A small network was shown many inputs. Here are its activations along a few directions, one row for each input.
In each table, some parts of the input vary, and every possible input appears once, in random order.
Descriptions start from the smaller parts, as in this example, which fits no table here: one of 8 places around a ring, together with either a single point or (one of 2 separate values, together with one of 4 places along a line) or one of 9 places around a ring.
Shared parts are said once, and a part with two or three values counts as separate values.
In the rows, zero is written as 128.

Other details of the inputs vary at random and push rows far along two fixed directions, the same in every table; ignore that.

Table:
R1: [131 137 120  78  91 124 153 122 133 147 134]
R2: [130 163 139 242 164  92 129 153 125 146 146]
R3: [151 177 148 215 196 101 133 158 127 135 156]
R4: [129 155 143 240 169  99 131 159 128 151 156]
R5: [143 105 108 124  84 137 111 114 134 117 164]
R6: [139 110 120 127  92 146 135 116 154 113 159]
R7: [147 116 103 117  99 153 114 101 138 135 165]
R8: [134 126 112 132  85 144 134  83 140 120 135]
R9: [141 167 152 216 191  96 131 160 119 140 162]
R10: [145 170 136 232 182 108 134 160 144 145 151]
R11: [134 133 122  79  85 112 151 139 137 129 136]
R12: [134 132 127  80  83 112 148 137 142 133 134]
R13: [134 140 135  79  84 130 142 124 134 152 130]
R14: [157 126  99 117 105 157 116  99 146 130 158]
R15: [ 89  46 137 102 229 158  93 134 111 108  36]
R16: [ 80  60 112  81 197 135  95 159 132 145   7]
R17: [ 88  35 121 120 206 145  77 150 121  97  37]
R18: [ 85  41 105 133 209 167  82 140 143 127  34]
R19: [133 133 119  80  83 115 153 143 132 129 136]
R20: [130 193 151 194 164  85 145 196 110 168 130]
R21: [142 176 121 236 166  85 108 149 115 144 144]
R22: [138 131 143 101 104 135 146  78 108 100 138]
R23: [137 121 114 133  78 133 132 100 145 101 137]
R24: [153 126 148  96 117 140 148 108 130  89 155]
R25: [141 109 105 122  90 149 112  97 130 134 162]
R26: [133 166 152 221 189 103 131 140 106 158 159]
R27: [ 81  69 114  85 191 151  93 171 117 141   4]
R28: [131 138 131  78  87 125 145 121 137 152 131]
R29: [ 93  54  85 131 195 150  57 126 122 119  19]
R30: [134 134 134  80  80 113 143 137 142 134 133]
R31: [127 167 137 240 170 104 131 136 121 164 144]
R32: [135 122 148 102 105 137 145  84 107 107 148]
R33: [140 127 146 104  98 123 144  95 113  83 140]
R34: [128 189 141 194 168  78 152 194 110 167 134]
R35: [138 168 173 206 199  93 144 158 104 133 161]
R36: [137 117 150 105  99 125 143 101 111  89 150]
R37: [143 119 128 105 111 151 135  96 133 120 161]
R38: [131 137 117  78  90 127 155 126 127 147 134]
R39: [134 140 134  81  76 127 142 147 130 131 131]
R40: [136 109 154 101 103 131 145 107 114  94 160]
R41: [ 78  67 107  85 192 150  98 171 117 140   5]
R42: [130 140 116  81  86 134 156 129 124 146 132]
R43: [159 121 101 117  98 146 114 115 150 111 159]
R44: [143 126 125 114  90 127 131  97 127  90 141]
R45: [141 117 101 125  86 142 111  91 127 130 152]
R46: [102  55 112 110 225 166  82 135 133 109  30]
R47: [140 117 130 116  92 128 130 104 125  98 151]
R48: [135 138 136  82  75 124 139 144 136 133 130]
R49: [ 80  64 110  89 187 137  97 188 121 123   7]
R50: [147 124 113 123 103 162 138  97 157 126 151]
R51: [138 120 127 112  97 140 131  86 122 115 149]
R52: [141 130 123 112  97 138 133  80 123 108 139]
R53: [134 113 151  99 109 143 146  90 110 112 158]
R54: [136 136 138  80  78 118 140 141 138 134 131]
R55: [ 58 238 149 181 181  84 122 175 138 132 152]
R56: [131 109 119 131  90 152 135  96 141 131 156]
R57: [144 114 104 128  80 130 109 108 131 112 155]
R58: [ 56 242 147 180 188  96 123 158 133 150 150]
R59: [150 130 145  94 124 152 150  92 125 107 154]
R60: [127 198 153 191 170  95 141 178 108 188 129]
R61: [133 143 134  80  82 135 141 128 132 151 128]
R62: [149 112 106 120  94 141 112 118 142 118 167]
Each input here is: one of 2 separate values, together with either a single point or one of 10 places around a ring or (one of 4 places along a line, together with one of 5 places along a line).
Question: Changing only the choice among 2 separate values turns R20 into R27. The same change can be made to R48. Which row results?
Answer: R61
Question: Changing only the choice among 2 separate values turns R37 into R9. The same change can be made to R58. Which row results?
Answer: R55
Question: Which other rows does R15 become when the place on the line of 5 takes its other values? List them by row number.
Answer: R22, R32, R53, R59
Question: Which other rows does R9 become when the place on the line of 4 takes its other values? List them by row number.
Answer: R6, R35, R62
Question: Which other rows does R50 become when the choice among 2 separate values takes its other values? List them by row number.
Answer: R10

Table:
R63: [106 154 115  62  98 143 140 120 147 134 100]
R64: [114 110 100 107  98 148 115  94 126 103 132]
R65: [120 111  98 100 105 138 109  91 134 106 134]
R66: [143 110 125 169 177 137 109 157 119 138 108]
R67: [144 111 124 165 178 114 100 138 120 144 103]
R68: [126 112 110 101 106 165 108 111 143 100 140]
R69: [117 103 108 103 109 150 127 101 158 104 138]
R70: [116 124 141 136 160  94 128 187 114 150  91]
R71: [129 121 125  61  96 140 147 134 127 155 109]
R72: [132  99 134 178 172 118 121 142 134 147 100]
R73: [180 230 143 118  44 105 201 119 132 176 204]
R74: [ 84 159 131 135 182 118 120 165 125 164  88]
R75: [122 107 104 102 110 162 124 109 149  99 141]
R76: [ 78 145 139 134 179 111 114 173 119 158 103]
R77: [115 101 119 108 100 147 120  96 158 109 132]
R78: [110 134 120  75  84 119 128 144 145  93 110]
R79: [ 98 128 124 184 168 131 102 135 119 127 100]
R80: [188 187 127 163  43 111 176  92 110 144 237]
R81: [115 132 126 172 186 130  84 142 132 129 110]
R82: [143  85 127 113  88 149 127 104 135 124 119]
R83: [159  94 119  99 102 152 110 111 134 121 131]
R84: [130 118 198 139 216 113 153 123  78  91 108]
R85: [153 221 167 189 122  73 176 171 104 199 208]
R86: [142  90 118 113  87 152 128 106 120 119 119]
R87: [ 85 145 137 141 170  97 114 181 125 136  96]
R88: [152  87 108 102 107 158 136 118 137 115 134]
R89: [181 205 136 225 125  76 158 127 107 170 214]
R90: [ 99 124 134 186 173 128 101 135 133 132  99]
R91: [113 120 182  71 144 142 152  77 102  53 140]
R92: [127 113 109  97 107 142 100  92 143 106 135]
R93: [140 114 125  75  81 114 141 153 133 109 103]
R94: [134 100 123 171 179 122 128 147 134 141 107]
Question: Describe the family of inputs behind these rows.
Answer: one of 2 separate values, together with either a single point or one of 5 places along a line or one of 10 places around a ring
Question: Changing only the choice among 2 separate values turns R73 into R63. The same change can be made to R88. Which row results?
Answer: R75
Question: Which other rows does R83 become when the place on the ring of 10 takes its other values? List them by row number.
Answer: R66, R67, R72, R80, R82, R86, R88, R89, R94
Question: Which other rows does R65 become when the choice among 2 separate values takes its other values? List them by row number.
Answer: R89
Question: Which other rows does R80 become when the choice among 2 separate values takes its other values? List them by row number.
Answer: R64

Table:
R95: [135 193 136 207 124 101 146 148 140 149 202]
R96: [136 108 117 115  90 122 114 117 133 111 119]
R97: [145 105 137 102 122 150 146 108 137 116 127]
R98: [122 119 130 105 111 153 128  94 112 120 125]
R99: [133 111 138 106 104 122 125 107 121  95 122]
R100: [ 91  90 143 179 237 122 108 148 114 148  50]
R101: [122 124 132  94 124 148 115 107 140 105 141]
R102: [148 103 115 110 107 150 136 118 149 132 124]
R103: [126 127 117  94 126 142 123  93 123 110 134]
R104: [110 111 132 104 116 144 131 116 141  97 143]
R105: [ 95 112 102 176 234 121  77 158 119 147  53]
R106: [104 154 145  47 102 114 157 159 125 143 102]
R107: [129 236 149 150 110  71 173 191 124 195 161]
R108: [129 100 116 115 100 143 132 103 141 143 123]
R109: [166 182 136 200 122  83 140 148 110 158 196]
R110: [120 115 131 111 105 135 138 112 132  88 123]
R111: [125 116 109 114  97 154 118 104 123 137 121]
R112: [153 101 112 104 107 148 125 132 133 125 133]
R113: [ 89 100 116 194 213 114  93 177 129 125  43]
R114: [148 205 136 197 132 105 130 139 140 158 200]
R115: [149 104 134  96 121 147 135 122 121 109 136]
R116: [140 101 133  97 114 126 125 116 111 105 137]
Question: Describe the family of inputs behind these rows.
Answer: one of 2 separate values, together with either a single point or one of 10 places around a ring
Question: Changing only the choice among 2 separate values turns R113 into R110. The same change can be made to R107. Which row results?
Answer: R106
